These are the activations of a small neural network, seen along a few directions. Each row is one input.
Each table varies a few parts of the input and shows all the possible inputs, shuffled.
A made-up example of a description, with smaller parts first: line(6) and (point or line(11) or (values(3) and ring(5))).
Shared parts are said once, and a part with two or three values counts as separate values.
In the rows, zero is written as 128.

Other details of the inputs vary at random and push rows far along two fixed directions, the same in every table; ignore that.

Rows:
row 1: [100 132 135 121 152 151 122 150 118 103 180 164  69]
row 2: [119 105 128 144 100  93 152 149  68 172 112 116 157]
row 3: [159 129 133 137 131 150  94  57 211 123  71 112 117]
row 4: [152 148 117 107 133 138 118 124 177  88  99 117 144]
row 5: [150 147 110 141 115 139 130  82 191 129 102 116 145]
row 6: [127 113 138 116 127  96 142 178  53 131 117 122 169]
row 7: [ 88 129 125 114 157 132 100 138 108 107 160 169  71]
row 8: [141 123 143 133 134 142 109  78 183 144  99 105 136]
row 9: [158 130 111 120 115 146 117  66 209 119  77 113 117]
row 10: [117 133 119 143  83  98 162 161  80 172 125 113 166]
row 11: [ 84 144 100 115 145 146 126 139 119  97 175 170  88]
row 12: [202 131 166 130 138 102 139 154 114 120  82  54 229]
row 13: [ 87 119 119 143 140 138 129 123 131 159 174 145  66]
row 14: [ 78 117 129 114 164 136 107 141 117 107 173 156  82]
row 15: [131 125 130 110 117  87 154 180  59 124 125 120 169]
row 16: [143 123 147 126 114 115 149 172  54 121 147 127 178]
row 17: [168 133 141 152 124 142 128  99 185 136 107 109 129]
row 18: [ 99 125 113 138 117 151 127 113 126 150 177 176  73]
Each input here is: values(2) and ring(9).
Changing only the ring(9) part turns row 11 into row 16. The same change can be made to row 5. Which row results?
Answer: row 18
Which other rows does row 7 become when the values(2) part takes its other values? List them by row number.
Answer: row 3

Rows:
row 19: [121 139 136 138 140 114 141 156 121 147 139 102 128]
row 20: [167 124 155 107 137 125 134 140 112 119 114  93 198]
row 21: [ 95 125 144 122 148 148 112 130 102 116 177 157  99]
row 22: [144 145 150 147 137 112 132 148 123 150 118  91 154]
row 23: [122 112 131 100 128 117 134 153 104 135 115 119 128]
row 24: [ 87 129  98 125 123 120 144 139 124 151 154 130 119]
row 25: [ 96 115 120 105 133 132 128 150 114 132 147 145  70]
row 26: [118 113 109 148 117 121 150 142 113 136 152 145 100]
row 27: [157 162  87 110 142 144 102 110 200  32  88 155 116]
row 28: [141 150 108 137 132 151 125  86 216 129 110 112 107]
row 29: [ 81 131 105 133 128 119 129 123 111 150 150 137 126]
row 30: [133 131 127 137  96 120 145 134 107 159 115 134 119]
row 31: [115 127 140 127 129 126 127 150  99 144 135 141  87]
row 32: [123 139 129 147 114 110 131 117 120 153 112 104 175]
row 33: [144 106 115 128 118 108 140 128 113 129 109 116 172]
row 34: [125 129 138 134 111 135 135 120 101 135 147 138 154]
row 35: [156 113 123 120 158 149 108 105 200  89 110 117 100]
row 36: [ 97 118 140 117 132 123 111 134  90 135 130 144 103]
row 37: [147 132 113 103 135 170 115  77 195 101 123 135 127]
row 38: [159 132 136 106 153 172 113 103 201  91 129 119 108]
row 39: [121 110 131 139 144 120 136 157 108 123 153 135  95]
row 40: [124 130 144 125 138 142 142 156 108 126 172 136 105]
row 41: [123 133 156 136 138 138 126 144 100 129 171 146 108]
row 42: [100 118 127 103 149 149 130 149 115 115 180 149  96]
row 43: [168 138 166 136 131 133 138 148 112 130 133 108 158]
row 44: [154 135 142 130 133 106 141 152 133 142 105  69 181]
row 45: [121 133 123 134 111 143 157 141 114 139 171 146 110]
row 46: [104 134 143 137 144 113 115 136 106 141 134 111 145]
row 47: [ 89 144 108 151 124 132 136 131 129 158 165 146  84]
row 48: [160 113 137 151 110 105 132 116 112 131  92 107 191]
row 49: [114 122 127 128 100 117 129 119  97 149 111 138 136]
row 50: [154 116 103 129 131 149 122  90 204 103 109 127 106]
row 51: [103 102 128 127 154 117 114 139  93 115 146 144 116]
row 52: [144 134 120 113 135 171 108  69 191 102 120 140 129]
row 53: [ 88 140 134 145 149 126 115 138 120 144 166 140  81]
row 54: [124 139 125 116 169 149  88  84 196 108 107 113 118]
row 55: [171 130 166 133 116 107 126 136 110 144  80  99 163]
row 56: [169 136 157 146 100 126 141 118 117 138 113 110 194]
row 57: [140 114 151 152 138 110 122 145 101 127 133 128 125]
row 58: [140 119 124 158 113 115 145 137 110 142 133 134 128]
row 59: [155 138 157 126 152 170  93  84 190  94 123 132 113]
row 60: [151 102 136 122 140 108 135 152 116 117 113 103 162]
row 61: [126 102 129 119 149 111 124 147 100 116 130 123 142]
row 62: [ 97 143 119 156 117 119 134 129 117 161 155 138 109]
row 63: [ 99 126 106 125 106 134 145 133 118 150 145 157  69]
row 64: [100 124 126 136 100 123 128 122 100 152 130 157 102]
row 65: [165 107 121 131 110 105 151 135 125 130  96  99 188]
row 66: [171 140 153 147 102 129 144 121 122 141 122 116 175]
row 67: [110 127 126 118 145 113 134 155 119 140 137 103 142]
row 68: [145 174  89  87 126 149 103 108 195  52  74 159 103]
row 69: [126 123 149 114 144 133 124 138  95 119 147 127 153]
row 70: [ 99 114 103 107 105 124 144 138 109 147 133 146 106]
row 71: [111 114 131 145 150 129 121 148 111 123 163 152  73]
row 72: [120 106 115 137 122 112 131 124 101 130 127 137 149]
row 73: [144 132 140 118 143 105 129 140 123 138 100  76 193]
row 74: [160 177 118 106 114 125 142 162 115  67 116 137 183]
row 75: [101 123 127 116 133 133 131 149 113 136 145 147  65]
row 76: [156 117 144 100 126 108 129 138 108 133  78  93 179]
row 77: [146 128 105 108 115 154 122  87 201 120  92 128  97]
row 78: [136 124 130  98 152 153  88  82 182 102  85 130 105]
row 79: [108 140 129 156 112 113 132 124 116 158 134 123 143]
row 80: [ 98 109 137 145 150 129 105 131 112 115 159 160  79]
row 81: [151 132 139 141  92 112 139 123 111 157  95 122 147]
row 82: [137 117 130 160 111 111 137 130 107 140 132 138 131]
row 83: [112 137 123 139 119 155 140 128 123 137 180 165  84]
row 84: [ 79 136 135 143 149 127 109 134 118 139 164 141  88]
row 85: [133 126 109 106 124 153 103  68 186 117  84 139 111]
row 86: [103 121 147 127 127 122 114 137  94 139 132 147  97]
row 87: [ 98 121 106 111 122 149 144 134 121 128 179 159 101]
row 88: [134 137 116 137 110 111 154 138 135 154 119  93 165]
row 89: [158 116 141 160 107 107 132 117 119 134 100 116 172]
row 90: [ 92 106 131 136 153 126 105 132 102 113 158 156  90]
row 91: [134 191  86 108 143 143 106 112 207  58  95 136 123]
row 92: [134 134 116 126 118 109 140 123 131 149 104  93 187]
row 93: [157 129 131 125 104 131 159 138 124 135 134 110 169]
row 94: [146 120 120 108 101 113 140 121 116 145  83 110 172]
Changing only one part turns row 28 into row 45. The same change can be made to row 24. Which row results?
Answer: row 87
What is each input in this table made of?
Answer: values(4) and (point or (values(2) and ring(9)))
Which other rows does row 67 become when the ring(9) part takes its other values? List them by row number.
Answer: row 19, row 22, row 44, row 46, row 53, row 54, row 73, row 84
Which other rows does row 63 become when the ring(9) part takes its other values? List them by row number.
Answer: row 30, row 49, row 64, row 70, row 77, row 81, row 85, row 94
Which other rows does row 21 become when the values(4) part takes its other values? List them by row number.
Answer: row 36, row 46, row 90
Which other rows does row 72 become when the values(2) part takes its other values? List them by row number.
Answer: row 51
Which other rows does row 73 become when the values(4) part takes its other values? List them by row number.
Answer: row 20, row 61, row 76

Rows:
row 95: [135 109 171 147 106  85 148 177  21 163 132 106 201]
row 96: [182 132 159 134 129 141 112  87 168 114  92 102 177]
row 97: [ 57 116 123 139 142 133 123 133  88 147 202 163  79]
row 98: [ 94 146  81 106 149 173  97  72 236 101 125 157  35]
row 99: [174 139 155 141 137 136 121  94 184 138  93  77 167]
row 100: [102 140 101 122 163 188  86  53 229  98 157 164  55]
row 101: [140 156 162 115 158  69 140 245  12  75 140 102 219]
row 102: [190 120 157 129 131 133 116 100 165 114  68 102 155]
row 103: [167 122 155 136 142 134 104  87 171 125  82  85 174]
row 104: [185 140 125 118 105 131 134 105 170 103  64 110 164]
row 105: [169 126 151 130 143 125 112 100 178 137  69  79 158]
row 106: [ 52 130  87 124 123 130 137 142  93 135 186 173  86]
row 107: [116 119 117 122 166 177  86  74 229 104 133 157  19]
row 108: [166 136 123 117 126 119 120 104 179 130  61  84 161]
row 109: [191 133 159 146 129 138 128 102 184 130  97  85 160]
row 110: [ 84 114 126  68 190 143 127 211  70  61 216 161  84]
row 111: [ 64 130  94 120 115 134 136 147  85 125 185 189  82]
row 112: [ 55 131  97 131 128 134 135 141  92 140 198 172  87]
row 113: [130 115 137 125  90  70 156 182  21 154 111 115 203]
row 114: [167 127 136 123 139 122 114 102 176 133  61  81 158]
row 115: [ 80 110 135 139 134 139 125 148  78 137 190 174  55]
row 116: [ 59 116 129 140 146 131 122 149  93 160 191 151  58]
row 117: [189 121 141 122 127 130 118 102 162 110  60 104 155]
row 118: [ 70 126  95 125 115 123 148 161  99 139 177 171  58]
row 119: [117 129  92 102 145 177  89  70 217  82 119 177  26]
row 120: [195 147 135 132 111 144 136 102 174 107  87 109 172]
row 121: [ 60 124  95 114 115 126 131 147  83 124 173 188  76]
row 122: [ 73 132  94 132 115 131 152 162 100 141 191 172  63]
row 123: [ 52 103 119 128 148 122 115 138  82 146 179 165  70]
row 124: [177 119 155 123 135 130 103  93 163 113  68 104 168]
row 125: [184 121 140 128 131 124 122 110 176 125  64  89 151]
row 126: [146 134 142 153  89  85 184 194  48 170 143 100 197]
row 127: [198 143 148 137 119 146 130  97 173 113  95 106 170]
row 128: [117 125 125 131  91  71 167 177  37 160 116 103 211]
row 129: [145 111 171 159 107  83 164 190  40 177 137  89 183]
row 130: [ 50 113  92 115 130 117 122 142  84 139 170 170  74]
row 131: [ 98 152  81 113 150 182 101  72 238 101 138 158  41]
row 132: [195 133 160 140 125 144 124  94 171 114  92 100 164]
row 133: [183 130 127 122 118 122 127 111 179 122  65  92 154]
row 134: [ 64 135 113 139 136 135 137 147 101 157 205 160  71]
row 135: [150 130 155 159  96  86 179 190  46 175 151  98 196]
row 136: [172 154 129 133 124 137 132 102 189 130  89  86 174]
row 137: [140 128 155 146  96  89 163 174  31 160 146 115 214]
row 138: [105 119 103 103 162 177  72  62 212  84 119 177  37]
row 139: [ 52 105 104 121 144 120 117 140  82 142 168 166  71]
row 140: [181 146 133 126 116 142 123  95 173 107  87 111 185]
row 141: [146 132 133 140  79  86 183 189  32 152 127 117 200]
What is each input in this table made of?
Answer: values(2) or (ring(5) and ring(9))
Which other rows does row 122 become when the ring(9) part takes its other values? List them by row number.
Answer: row 107, row 109, row 118, row 125, row 126, row 129, row 133, row 135
Which other rows belong to the same alternative as row 110? List them by row number.
Answer: row 101
